These are the activations of a small neural network, seen along a few directions. Each row is one input.
Each table varies a few parts of the input and shows all the possible inputs, shuffled.
A made-up example of a description, with smaller parts first: line(4) and (point or line(9) or (values(3) and ring(8))).
Shared parts are said once, and a part with two or three values counts as separate values.
In the rows, 128 means zero.

Other details of the inputs vary at random and push rows far along two fixed directions, the same in every table; ignore that.

Table:
r1: [ 99 103  80 183 158 148 164  97 164 128 118  62 140]
r2: [ 94  98  87 138 149 145 180 100 182 126 157  67  92]
r3: [173 136 171  87 106 119 115 110  83 147 131 183 146]
r4: [124 109 135 125 183 127 167  79 191 162 162 174 197]
r5: [ 89  94  79 189 154 142 160 121 156 110 124  28  94]
r6: [ 77 110  84 172 162 123 157  99 195 140 109  57 110]
r7: [166 138 156  71 113 100 122 119  94 133 126 183 148]
r8: [165 145 155  79 120 107 112 146  91 148  86 171 160]
r9: [ 85 157 112 191 160 185 136 110 159  84 160  66 102]
r10: [ 82  96  57 179 130 161 168 114 179  93 157  75  97]
r11: [ 92  87  76 197 132 164 149  96 155  96 161  76 106]
r12: [101 169 162 114 214 160 166  73 186 156 151 155 184]
r13: [110  98 126 119 184 137 177  61 181 165 152 167 187]
r14: [136 134  84 134  59 126 113 172  93  58 132  87  59]
r15: [162 144 158  87 108 117 116 153 122 136 143 202 154]
r16: [123 104 144 137 181 132 163  69 185 166 167 170 204]
r17: [119 133 110 149  69  92  92 152  87  72 137  87  49]
r18: [161 131 171  56 122  93 121 130  89 141 132 173 126]
r19: [107 117 141 100 175 105 166  52 187 186 145 149 154]
r20: [132 118 110 141  81 108 107 163  73  62 144  77  52]
r21: [128 107 140 116 172 130 177  47 163 171 148 151 185]
r22: [162 146 156 101 126 108  97 171 106 142 109 191 176]
r23: [155 143 182  86 103  96 100 112  94 161 132 181 117]
r24: [167 129 183  76 116 111 115 122  80 153 138 173 121]
r25: [ 80  95  64 186 169 155 164 112 180 122 122  75 142]
r26: [137 139  98 128  83 134 114 179 105  98  94  95  95]
r27: [141 204 184  75 135 149 113 149 115 127 132 184 139]
r28: [132 131  96 181  87 122  80 199  91  67 123  95 107]
r29: [121 132  80 153  72 142  98 207  96  73 101  93  78]
r30: [170 140 166  99 116 127 107 132  84 163  96 168 158]
r31: [130 114 142 149 178 151 141  97 173 188 135 154 202]
r32: [156 132 161 110 120 136  96 143  85 158 104 181 163]
r33: [ 91  95  83 162 173 139 173 111 178 130 119  48 112]
r34: [ 99 101 100 169 165 150 149 106 155 143 122 110 164]
r35: [161 153 155  92 113 123 104 179 118 153 108 191 166]
r36: [154 129 150 119 106 123 102 164  76 129 103 116  98]
r37: [130 190 166 123 122 140  90 156  85  79 139 139 116]
r38: [120 140 113 112  72 105 105 155 118 100 132 107  57]
r39: [141 123 108 173  72 130  83 173  93  60 155 109  88]
r40: [104 119 147 131 184 116 161  67 183 202 110 130 170]
r41: [159 141 170  57 118 117 121 162 105 164  92 162 132]
r42: [114 144  98 139  65 113  91 193 114  89  91  72  49]
r43: [128 115 112 148  89 123 104 148  86  73 143 127 105]
r44: [154 148 183  98 113 103  93 134  97 176  92 168 131]
Each input here is: line(4) and (point or (values(2) and line(5))).
The inputs of r44 and r40 match in every part but the line(4) part. If r23 is changed in the same way as r44 into r40, which row does it become?
> r17
Which other rows does r6 become when the line(5) part takes its other values? List them by row number.
> r8, r22, r25, r33
List by row number the other rows that have the line(4) part in common with r26.
> r2, r10, r14, r15, r27, r29, r35, r38, r41, r42
Which other rows does r34 become when the line(5) part takes its other values? List them by row number.
> r1, r5, r28, r40

Table:
r45: [ 71  58  64 154 175 120 213  42 213 170 134  21  97]
r46: [158 138 142 110 100 102  97 149  92 102 138 167 129]
r47: [148 159 150 107  98 125  93 162  96 130  93 145 125]
r48: [158 109 144  62  83  80 122 132  79 153  96 123  78]
r49: [148 156 157  98 111 112 103 171 102 113 117 150 119]
r50: [140 159 148  88 108 121 107 157  89 106 122 155 118]
r51: [135 109 152 116 193 146 163  80 161 204 125 172 202]
r52: [145 162 151 106 110 110  93 164  97 120  92 146 126]
r53: [116 136 174 107 191 127 164  59 170 184 149 167 179]
r54: [152 135 143 120 110 107  92 169  85 124 112 157 133]
r55: [ 74 113  80 178 193 160 194  59 215 130 169  61 133]
r56: [100  80  57 165  81 108 144 131 136  98 116  16  19]
r57: [143 155 155 107 108 118  87 167  98 132 108 149 114]
r58: [ 93  83  56 166  91  93 145 134 137  88 117  11  20]
r59: [145 156 166 109  96 123  99 142  84 120 135 154 109]
r60: [166 135 142 107  98 122 102 145  82 105 135 164 126]
r61: [123 132 165  97 183 138 162  87 188 196 133 168 186]
r62: [135 116 148 116 184 142 167  78 162 200 110 170 212]
r63: [ 86 128  79 196 113 144 128 137 124  51 155  32  57]
r64: [144 157 156 106 117 112  91 167  94 124 107 148 117]
r65: [154 141 139 117 102 112  99 164  79 121  98 149 146]
r66: [ 74  61  70 161 164 118 203  50 221 172 130  39  89]
r67: [138 160 149  92 108 112 104 160  97 106 122 161 115]
r68: [150 133 136 105  88 124 102 159  90 114 126 170 130]
r69: [ 93 123  66 198 119 160 123 161 132  67 125  27  56]
r70: [153 132 156 113 103 112  94 139  73 103 136 157 130]
r71: [141 157 147  94  95 128 104 158  96 117 122 161 113]
r72: [146 156 155 102 118 121  93 165  86 124 108 142 120]
r73: [124 111 146  98 187 137 172  70 169 182 141 182 208]
r74: [ 96 112  51 213 104 131 122 165 130  62 117  40  84]
r75: [140 157 166 109  99 112  95 143  89 117 135 155 108]
r76: [ 78  84  72 198 196 161 182  80 202 147 145  62 154]
r77: [144 157 149  90 106 131 110 156  88 109 119 158 113]
r78: [132 110 154 108 188 127 169  86 179 191 137 178 208]
r79: [148 156 168 105 106 126 105 139  76 112 132 150 108]
r80: [158 130 157 115 101 123  98 138  72 106 134 160 124]
r81: [136 108 152 110 174 144 167  86 177 199 137 176 205]
r82: [143 160 151 107 101 116  89 163 101 128  93 147 124]
r83: [132 110 150 119 180 143 156  83 167 210 128 174 201]
r84: [121 111 146 103 174 134 163  75 179 188 140 189 199]
r85: [ 93 125  67 188 114 149 131 167 140  53 138  26  64]
r86: [130 130 166  94 193 152 174  82 178 193 131 163 188]
r87: [103 103  57 199 106 144 130 169 130  52 142  38  81]
r88: [136 158 148  94  98 118 100 160 101 115 122 163 112]
r89: [132 113 148 110 173 129 157  65 180 185 153 183 195]
r90: [101 110  52 211  92 147 121 163 129  73 117  43  85]
r91: [ 85  87  72 186 188 157 189  57 210 128 171  75 152]
r92: [ 98 103  49 194 101 155 133 155 126  47 142  52  71]
r93: [ 78 104  85 180 181 173 188  86 222 144 150  62 134]
r94: [ 78  85  74 199 182 157 172  85 208 154 144  73 148]
r95: [162 135 140 111  87 119  97 148  91 113 138 167 127]
r96: [150 131 156 118  93 110  88 142  86 112 136 164 124]
r97: [123 138 160 100 193 138 160  77 173 195 107 156 199]
r98: [164 130 145 109 102 126 108 169  84 114 120 157 134]
r99: [149 164 153  99 106 105 102 150  97 107 135 158 112]
r100: [122 112 147 102 185 128 169  73 176 182 140 188 203]
r101: [ 96 111  53 211  95 137 117 164 133  71 117  44  83]
r102: [131 109 153 109 177 133 163  87 181 197 137 178 204]
r103: [147 154 154 107 105 128  91 166  93 134 108 148 115]
r104: [ 96 103  71 207 106 131 118 139 126  47 154  50  71]
r105: [155 130 155 119  90 120  92 140  81 114 136 163 125]
r106: [153 161 151 101  93 122 102 149  96 118 136 158 111]
r107: [148 162 152 101  97 111  98 150 100 115 136 159 110]
r108: [156 162 153  97 104 124 108 146  87 110 134 154 110]
r109: [151 159 151 104 108 128  98 160  88 122  90 143 124]
Describe the family of inputs behind these rows.
> ring(5) and (point or (values(2) and line(6)))
The inputs of r76 and r51 match in every part but the ring(5) part. If r85 is changed in the same way as r76 into r51, which row does it become?
> r86
The inputs of r54 and r94 match in every part but the ring(5) part. If r64 is changed in the same way as r54 into r94, which row does it become?
> r57
Which other rows does r99 become when the values(2) part takes its other values? List them by row number.
> r46
A walk changes only the ring(5) part. It starts at r105 and steps to r80. List the rest of the walk in order.
> r70, r104, r96
A walk changes only the line(6) part. It starts at r105 and steps to r95. List the rest of the walk in order.
> r68, r81, r83, r90

Table:
r110: [109 117 104 160 156 158 151 111 162 126 139 110 148]
r111: [121 120 139 104 161 128 158  90 164 178 122 138 149]
r112: [182 144 193  49 100  84  92 150  70 174  94 209 150]
r113: [119 134 139 134 170 145 145 102 161 159 129 147 177]
r114: [140 129 122 124  77 107 100 157  78  91 122 109  73]
r115: [116 136  88 181  87 136  94 184 104  58 125  80  84]
r116: [123 122 143  99 161 121 159  85 161 173 129 142 150]
r117: [144 120 173  77 158 110 152  73 148 201 130 186 176]
r118: [106 115  93 171 149 155 149 118 167 118 142 101 140]
r119: [161 136 160  75  96  98 107 147  78 133 112 164 118]
r120: [163 144 168  71  98  99 105 147  79 136 112 166 117]
r121: [124 114 144 111 164 124 157  88 157 183 116 133 152]
r122: [ 88 100  81 177 143 141 164  93 171 113 146  49  88]
r123: [110 102 102 139 144 131 159 103 166 149 129  98 124]
r124: [138 141 120 147  88 131  90 171  80  70 136 120  97]
r125: [119 123  90 149  78 118 107 173 105  78 118  72  58]
r126: [139 140 113 153  87 126  87 183  87  78 119 117 105]
r127: [134 136 160 115 170 142 141 101 148 172 127 168 190]
r128: [124 109 136 106 159 128 163  88 157 179 122 137 153]
r129: [137 147 125 147  91 133  90 172  82  72 138 118  95]
r130: [109 102 104 138 145 125 161  97 165 142 137  99 123]
r131: [120 131  89 180  85 136  96 174  99  52 144  85  78]
r132: [121 116 144 109 156 120 155  79 163 173 135 143 149]
r133: [119 135 137 129 168 150 150 103 164 156 135 150 173]
r134: [104 122 100 168 153 161 150 117 163 117 142  95 136]
r135: [100 104  99 154 145 127 152 107 167 140 123  82 114]
r136: [162 143 165  74  97 105 104 154  81 142 105 163 117]
r137: [141 139 131 114  89 104  95 166  86 111 103 117  87]
r138: [123 123 136 135 169 146 147  99 155 159 129 147 181]
r139: [ 88 106  70 195 154 162 158 112 172  91 153  64 119]
r140: [174 170 193  64 114 112  90 156  76 141 120 221 166]
r141: [118 128 142 133 165 143 146  94 163 153 148 156 171]
r142: [137 153 132 137  96 129  90 168  88  83 135 133 105]
r143: [178 158 203  42 103  89  94 135  73 165 110 213 141]
r144: [117 137  86 176  86 142 100 184 108  55 131  83  81]
r145: [127 124 137 126 166 141 150  99 160 153 144 159 178]
r146: [136 132 119 118  80 104 102 166  92  92 120 110  77]
r147: [ 88  90  71 181 145 138 162 105 168 122 126  45  97]
r148: [107 123 110 158 160 154 152 108 162 120 148 108 144]
r149: [155 155 160  99 106 118  94 163  89 114 126 181 141]
The inputs of r145 and r148 match in every part but one. If r123 is changed in the same way as r145 into r148, which row does it become?
> r136
Describe the family of inputs behind these rows.
> values(2) and line(4) and ring(5)
Which other rows does r123 become when the line(4) part takes its other values? List them by row number.
> r112, r117, r130

Table:
r150: [108 102 101 180 118 154 122 144 121  84 155  79  82]
r151: [120  97 119 165 158 160 158  99 165 139 159  99 138]
r152: [112 149  97 158 125 144 131 155 134  76 126  72  96]
r153: [123 137 115 144  92 108 116 125 118  97 128  85  81]
r154: [121 140  93 169 108 131 114 172 142  82 130 103 114]
r155: [106 117 101 175 118 132  99 176 116 154  44  53  92]
r156: [112 115 107 158 147 126 153  69 163 141 144  89 119]
r157: [126 139 170  95 183 128 146  97 177 192 130 215 213]
r158: [111 130  96 163 109 145 132 150 150  91 148  68  73]
r159: [181 181 169  79  90 123  80 171  50 108 106 181 132]
r160: [103 139 107 151 164 161 168  95 175 124 130  94 144]
r161: [109 137 117 141  99 144 118 143 126  98 141 106  78]
r162: [195 151 179  94  80 106  57 197  46 112 114 214 170]
r163: [108  72  95 142 152 128 168 101 153 140 129 104 126]
r164: [163 155 186  69  92  71  73 164  56 122 119 174 103]
r165: [139 125 177  88 185 100 159  66 167 202 139 162 180]
r166: [125  95  75 151  92 122 142 142 118  99 122  76  89]
r167: [ 96 147  97 158 120 152 128 141 126  73 125  83  92]
r168: [121 103  76 138 107 112 141 158 138  97 124  64  79]
r169: [122 111 149  65 168 113 169  82 174 199 118 171 168]
r170: [160 166 185  67  82 110  77 180  70 122 125 188 101]
r171: [184 164 176  78  72 120  78 169  62 126 126 186 111]
r172: [162 163 167  92  96  99  68 203  69 108 117 202 141]
r173: [ 92 113 114 151 168 150 159 109 179 138 161  96 116]
r174: [139 110 120 161 106 107 112 131  96  94 135  87  92]
r175: [121 111  90 123  93 118 125 143 111 106 117 106  81]
r176: [162 145 159  48  65  89  92 170  65 127  94 184 105]
r177: [139 129 175  89 188 136 167  85 180 205 151 174 185]
r178: [125 118 156 120 182 144 148  77 166 191 139 206 233]
r179: [108 112 101 172 103 115 118 118 103  88 139  79  77]
r180: [110 110 130 144 150 157 151  92 152 149 155 129 138]
r181: [104 119  96 179 136 158 123 146 110  68 135  73 105]
r182: [118  97  85 132 136 132 169  96 168 147 126  97 123]
r183: [117 133  90 176 121 158 130 140 114  74 133  70 112]
r184: [177 180 178  73 104 109  85 193  57 107 109 173 132]
r185: [110 101  90 125 140 123 170 109 182 142 124  86 117]
r186: [111 126 106 155 104 114 112 116 110  96 136  90  73]
r187: [ 86 115 112 150 156 118 152  82 176 133 144  84 106]
r188: [127 104 151  66 178 108 170  88 168 201 123 172 173]
r189: [165 167 175  84  94 124  78 170  36 103 110 187 137]
r190: [110 102  90 126 131 129 173 100 178 143 121  91 120]
r191: [135 135 173  89 170 147 169  68 183 204 142 180 183]
r192: [134  81 109 127 143 122 165 107 147 150 125 114 140]
r193: [126 118 101 170  99 152 125 142 119  92 151  82  90]
r194: [127 128 172  92 180 151 159  60 170 208 149 193 180]
r195: [169 142 167 107  89 112  59 191  52 104 119 205 158]
r196: [103  84  91 138 141 130 170  95 152 144 129 106 126]
r197: [103 118 112 150 151 117 155  85 178 136 142  78 113]
r198: [116 114 113 164 178 164 160 100 154 123 139  94 162]
r199: [ 91 143  92 163 132 148 130 150 135  72 130  71  87]
r200: [134 103 183 101 190 110 155  48 146 202 139 182 188]
r201: [121 120 102 174 113 130 104 179 118 156  43  47  98]
r202: [ 94 138  93 165 141 145 130 158 128  72 136  68  90]
r203: [118 118  75 197 103 147 114 155 129  76 140  89 129]
r204: [123 143 166  93 201 155 164  59 162 192 130 188 203]
r205: [122 132  76 185 104 145 111 155 136  81 136  99 118]
r206: [167 169 198  55  70  77  68 149  47 128 107 198 108]
r207: [183 150 180  88  72  83  79 146  41 124 116 174 119]
r208: [115 134 154 111 178 141 154  81 185 186 131 200 212]
r209: [179 167 165  93  91  98  74 206  74 110 116 194 148]
r210: [125 143  96 165  97 136 112 163 134  84 126 114 121]
r211: [124 129 150 115 183 145 147  76 177 192 137 206 218]
The inputs of r206 and r153 match in every part but one. If r169 is changed in the same way as r206 into r153, which row does it become?
> r185
Describe the family of inputs behind these rows.
> values(2) and (point or (line(5) and line(6)))
Which other rows does r175 become when the line(5) part takes its other values? List them by row number.
> r186, r194, r204, r211
Which other rows does r165 become when the values(2) part takes its other values? List them by row number.
> r164
Which other rows does r184 become when the line(6) part takes its other values? List them by row number.
> r152, r159, r160, r183, r198
Which other rows does r197 become when the values(2) part takes its other values? List them by row number.
> r187
